A small network was shown many inputs. Here are its activations along a few directions, one row for each input.
In each table, some parts of the input vary, and every possible input appears once, in random order.
Descriptions start from the smaller parts, as in this example, which fits no table here: one of 5 places around a ring, together with either a single point or one of 9 places along a line or (one of 3 separate values, together with one of 4 places along a line).
Shared parts are said once, and a part with two or three values counts as separate values.
In the rows, 128 means zero.

Other details of the inputs shift rows strongly along three fixed directions, in all tables alike. That doesn't count.

Table:
row 1: [130 173 116 103 146 138 156 117 127 161 147  91 105]
row 2: [163 142 111 142 224 135 121  97 134  44 107 155 121]
row 3: [112 134 145 135  87 142 139 161 123 142 138 109 142]
row 4: [129 157 120 126 192 126 126 101 141 119 115 114 115]
row 5: [109 105 127 155 131 117 134 151  98 115 128 156 158]
row 6: [115  67 136 196 134 147 108 164 121  48 106 184 180]
row 7: [100 116 140 149  99 131 109 154 129 128 118 127 157]
row 8: [132 157 114 111 147 134 146 119 135 140 136 101 111]
row 9: [191  84 157  60  95  94 108 108 144 151 120 147  71]
row 10: [125  94 136 164 135 134 126 148 115  98 119 151 159]
row 11: [165 140 109 138 236 110 136 104 123  77 109 131 119]
row 12: [104 126 123 148  84 143 128 154 130 130 125 124 161]
row 13: [105  84 141 188 120 143 107 148 129  60  93 178 157]
row 14: [ 81 142 109 144  80 139 138 149 123 157 144 107 164]
row 15: [ 75 112 125 189 110 147 120 163 133 103 112 131 183]
row 16: [ 98 116 131 153 101 138 120 157 123 126 118 126 164]
row 17: [151 144 128 123 194 129 113 107 146  97  99 126 112]
row 18: [141 148 115 136 183 138 121 115 144  90 102 123 126]
row 19: [177  98 158  61  84  99 125 122 134 171 139 129  72]
row 20: [ 87 129 126 143  95 132 120 141 123 156 134 118 158]
row 21: [102 134 130 148  86 147 139 164 126 136 137 110 157]
row 22: [ 76 124 120 179 101 147 134 167 131 111 121 122 176]
row 23: [100 136 134 135  86 147 144 153 124 160 145 107 145]
row 24: [117 130 133 140  86 151 135 155 131 135 132 119 148]
row 25: [118  60 144 206 136 151  96 161 134  20  86 191 176]
row 26: [189  81 168  56  98  92 121 111 146 167 132 139  55]
row 27: [140 153 125 116 185 122 116 107 139 110 110 113 112]
row 28: [155 132 112 140 208 118 114  90 137  69 107 146  99]
row 29: [ 92 142 115 142  79 137 136 157 121 147 141 108 164]
row 30: [167 174 128  91 163 136 139 106 144 130 138 102  83]
row 31: [101 141 140 144  89 147 150 165 113 152 139 108 152]
row 32: [ 92 241  74  92  97 150 168  97 112 215 192  62 137]
row 33: [109  55 169 133  40 110 100 157 128 162 124 153 138]
row 34: [122 143 112 153 195 133 124 118 144  81 100 124 135]
row 35: [222  37 178  52 120  70 101  91 128 153 123 179  55]
row 36: [156 136 114 135 210 117 125  88 128  84 107 152 106]
row 37: [ 88 241  74  83  89 140 168  98 106 227 200  54 134]
row 38: [ 93 123 120 142  92 137 134 151 121 150 131 118 158]
row 39: [ 97 126 135 157  98 150 144 160 131 134 136 115 150]
row 40: [138 171 125 115 159 141 151 116 141 141 148  96  97]
row 41: [ 87 243  62 113 135 135 185  95  89 206 205  59 150]
row 42: [131 182  98 136 189 149 138  95 120  93 133 135 125]
row 43: [138 146 114 155 209 137 124 100 132  62 101 157 120]
row 44: [ 94 111 125 150 105 136 121 147 124 138 120 128 161]
row 45: [137  46 170 115  26 115  97 137 117 145 139 186 118]
row 46: [131  44 163 123  49  87 109 156 104 152 138 178 129]
row 47: [134 158 114 104 177 118 123  92 137 139 125 110 106]
row 48: [145 149 103 134 208 108 134  94 118 105 120 135 115]
row 49: [190 103 158  54  87 104 123 111 138 173 137 135  67]
row 50: [ 93 136 123 144  85 149 143 156 127 151 142 109 154]
row 51: [127 161 101 115 166 122 124 101 142 129 133 105 114]
row 52: [188 105 166  57  91 105 127 114 132 174 134 134  65]
row 53: [179  70 160  72 110  88 107 112 148 139 113 150  73]
row 54: [130 174 103 106 144 127 144 114 126 143 140  92 118]
row 55: [187  86 176  62 104  96 125 117 141 168 131 135  57]
row 56: [112 103 146 153 100 137 104 153 136 121 109 139 155]
row 57: [153 145 105 146 223 137 129 103 124  61 119 151 133]
row 58: [105 111 119 162 122 116 126 138 111 125 125 143 152]
Description of these inputs: one of 2 separate values, together with either one of 9 places around a ring or (one of 4 places along a line, together with one of 5 places along a line).
Question: The inputs of row 15 and row 34 match in every part but the choice among 2 separate values. If row 40 is changed in the same way as row 15 into row 34, which row does it become?
Answer: row 55
Question: Change only the choice among 2 separate values in row 48. List by row number the other rows that result.
Answer: row 58

Table:
row 59: [104 129 128 168 133 155 130 171 136  94 106 114 165]
row 60: [169 117 134  76 111 100 124  94 123 152 150 146  84]
row 61: [141 180  95 121 203 124 148  93 120 112 138 113 111]
row 62: [139  63 170 117  65 118 110 164 141 139 114 140 122]
row 63: [125  59 158 120  67  99  93 144 130 144 112 160 129]
row 64: [136  62 174 123  64 119 103 160 145 136 113 146 120]
row 65: [ 91 135 121 170 123 151 135 144 110 120 130 135 171]
row 66: [ 89 145 125 165 106 161 141 166 129 125 126 107 168]
row 67: [135  62 173 117  62 114 107 161 144 144 116 138 120]
row 68: [135 140 126 138 185 136 129 129 158  90 102 112 114]
row 69: [116 116 125 180 177 137 124 142 124  74  99 145 158]
row 70: [139 121 142 134 127 138 122 148 140 106 108 125 128]
row 71: [172 115 127  68 120  94 123  89 127 163 147 138  80]
row 72: [102 180 104  94  71 135 154 105  97 214 185 103 136]
row 73: [117 198  90 130 172 143 160 102 110 131 155 107 128]
row 74: [117 113 126 176 174 139 116 140 127  75  98 147 158]
row 75: [164 137 117 103 170 116 124  90 135 112 129 136  94]
row 76: [175 140 113  98 196 103 122  84 137  99 126 136  87]
row 77: [ 92 128 133 169 115 154 135 164 137 117 115 116 160]
row 78: [102 190 107  94  72 133 171 103  88 226 195  96 130]
row 79: [188 114 128  90 192  98 108  84 145 101 111 149  79]
row 80: [ 67 170 101 163 109 151 137 139 116 142 140 107 174]
Question: What is each input in this table made of?
Answer: one of 2 separate values, together with either a single point or one of 4 places along a line or one of 6 places around a ring
Question: The inputs of row 70 and row 59 match in every part but the choice among 2 separate values. If row 73 is changed in the same way as row 70 into row 59, which row does it become?
Answer: row 61
Question: Change only the choice among 2 separate values in row 68. List by row number the other rows that result.
Answer: row 77

Table:
row 81: [ 75 137 110 189 145 142 149 145 114 116 126 127 156]
row 82: [113 135 114 164 210 123 130 113 143  60  96 137 120]
row 83: [142 201  76  87 170 132 142  79 139 161 156  82 116]
row 84: [101  89 153 169 111 137  97 156 118 111  95 158 163]
row 85: [139 120 151 116  92 125 126 160 139 145 110 114 121]
row 86: [178 132 152  97 148 106 127 125 158 122 102 106  91]
row 87: [166 108 132  85 104  98  99 105 133 119 128 158  82]
row 88: [ 92 140 103 187 125 170 156 159 113 117 125 121 182]
row 89: [ 91 160 119 161 132 190 149 169 118 105 134 113 176]
row 90: [132 104 164 133  93 118 118 149 146 129 102 121 116]
row 91: [ 95  69 149 138  69 101  99 141 130 150 130 148 146]
row 92: [ 92 134 110 187 129 171 154 156 119 116 135 121 190]
row 93: [152 137 127  92 147 117 118 114 124 151 120 129 112]
row 94: [ 89 129 109 184 156 143 154 162 116 103 118 123 167]
row 95: [120  82 153 163 127 133 112 165 115  93  87 156 165]
row 96: [114 117 136 126 101 124 116 139 110 160 128 124 163]
row 97: [103  79 143 134  35 126 102 135 132 169 139 147 153]
row 98: [165 103 133  93 117 115 103  99 155 134 117 156  83]
row 99: [163 137 162  51 111 139 121  95 143 155 152 137  62]
row 100: [182 110 128  95 135 101 130 116 120 112 129 148  88]
row 101: [155 130 147 100 152 111 117  99 122 132 109 148  97]
row 102: [146 199  82  83 159 119 156  91 117 137 158  98 103]
row 103: [ 83 215 103 112 103 156 163 126 127 195 177  50 121]
row 104: [181 103 148 102 126 100 113 104 124 110 153 160  92]
row 105: [ 88 152 128 165 150 163 129 156 153  92 123  90 150]
row 106: [ 83 237  79 111  61 145 188 110  74 222 215  86 141]
row 107: [130 133 115 157 215 127 143 129 136  81 120 124 132]
row 108: [141 204 111  98 179 128 154  80 108 164 151 107  99]
row 109: [103  59 165 135  62 104 127 146 116 170 152 151 132]
row 110: [186  98 144 104 139 117 121  89 140 127 119 156  70]
row 111: [170 125 142  96 163 111 127 108 117 133 115 137 100]
row 112: [124  70 158 179 147 138 111 172 122  78  95 167 173]
row 113: [111  94 154 139  91 117  95 134 114 148 119 144 154]
row 114: [106  97 127 118  77 113 130 150 122 166 134 133 139]
row 115: [170 114 158 106 175 110 114  97 126 118 120 150  98]
row 116: [118 100 132 119  46 134 142 144 114 176 136 133 147]
row 117: [ 99 160 127 176 147 157 128 162 143  94  94 106 142]
row 118: [172  94 147  95 110  93 107 104 127  94 118 169  78]
row 119: [153 139 111 160 210 135 129 135 131  45 122 138 140]
row 120: [137 147 125 146 203 149 125 145 167  64 104  95 124]
row 121: [111  81 147 128  31 110  91 141 116 149 144 152 154]
row 122: [130  95 132 118  67 112 104 147 121 141 141 140 157]
row 123: [147 195  77  84 161 121 144  93 125 139 157  95 105]
row 124: [102 202 104 104 103 149 166 133 126 192 172  47 129]
row 125: [150 107 123  88 148  91 114 107 145 139 131 124 105]
row 126: [ 81 131 120 200 111 174 146 145 119 122 141 130 186]
row 127: [116 113 122 114  55 135 131 143 122 183 141 128 145]
row 128: [118 130 109 164 215 123 110 118 153  60  91 143 118]
row 129: [131 150 111 161 198 152 131 100 149  63  95 135 125]
row 130: [154 103 128  85 137  93 134 112 136 138 125 134  90]
Question: The inputs of row 82 and row 130 match in every part but one. If row 110 is changed in the same way as row 82 into row 130, which row does it become?
Answer: row 88
Question: The inputs of row 98 and row 127 match in every part but one. If row 113 is changed in the same way as row 98 into row 127, which row does it become?
Answer: row 96
Question: What is each input in this table made of?
Answer: one of 2 separate values, together with either a single point or one of 4 places along a line or (one of 4 separate values, together with one of 5 places along a line)
Question: Change only the choice among 2 separate values in row 124. List by row number the other rows that result.
Answer: row 103
Question: Change only the place on the line of 5 in row 91. List by row number the other rows that result.
Answer: row 81, row 82, row 109, row 128
Question: Change only the choice among 4 separate values in row 112. List by row number the other rows that result.
Answer: row 92, row 107, row 119
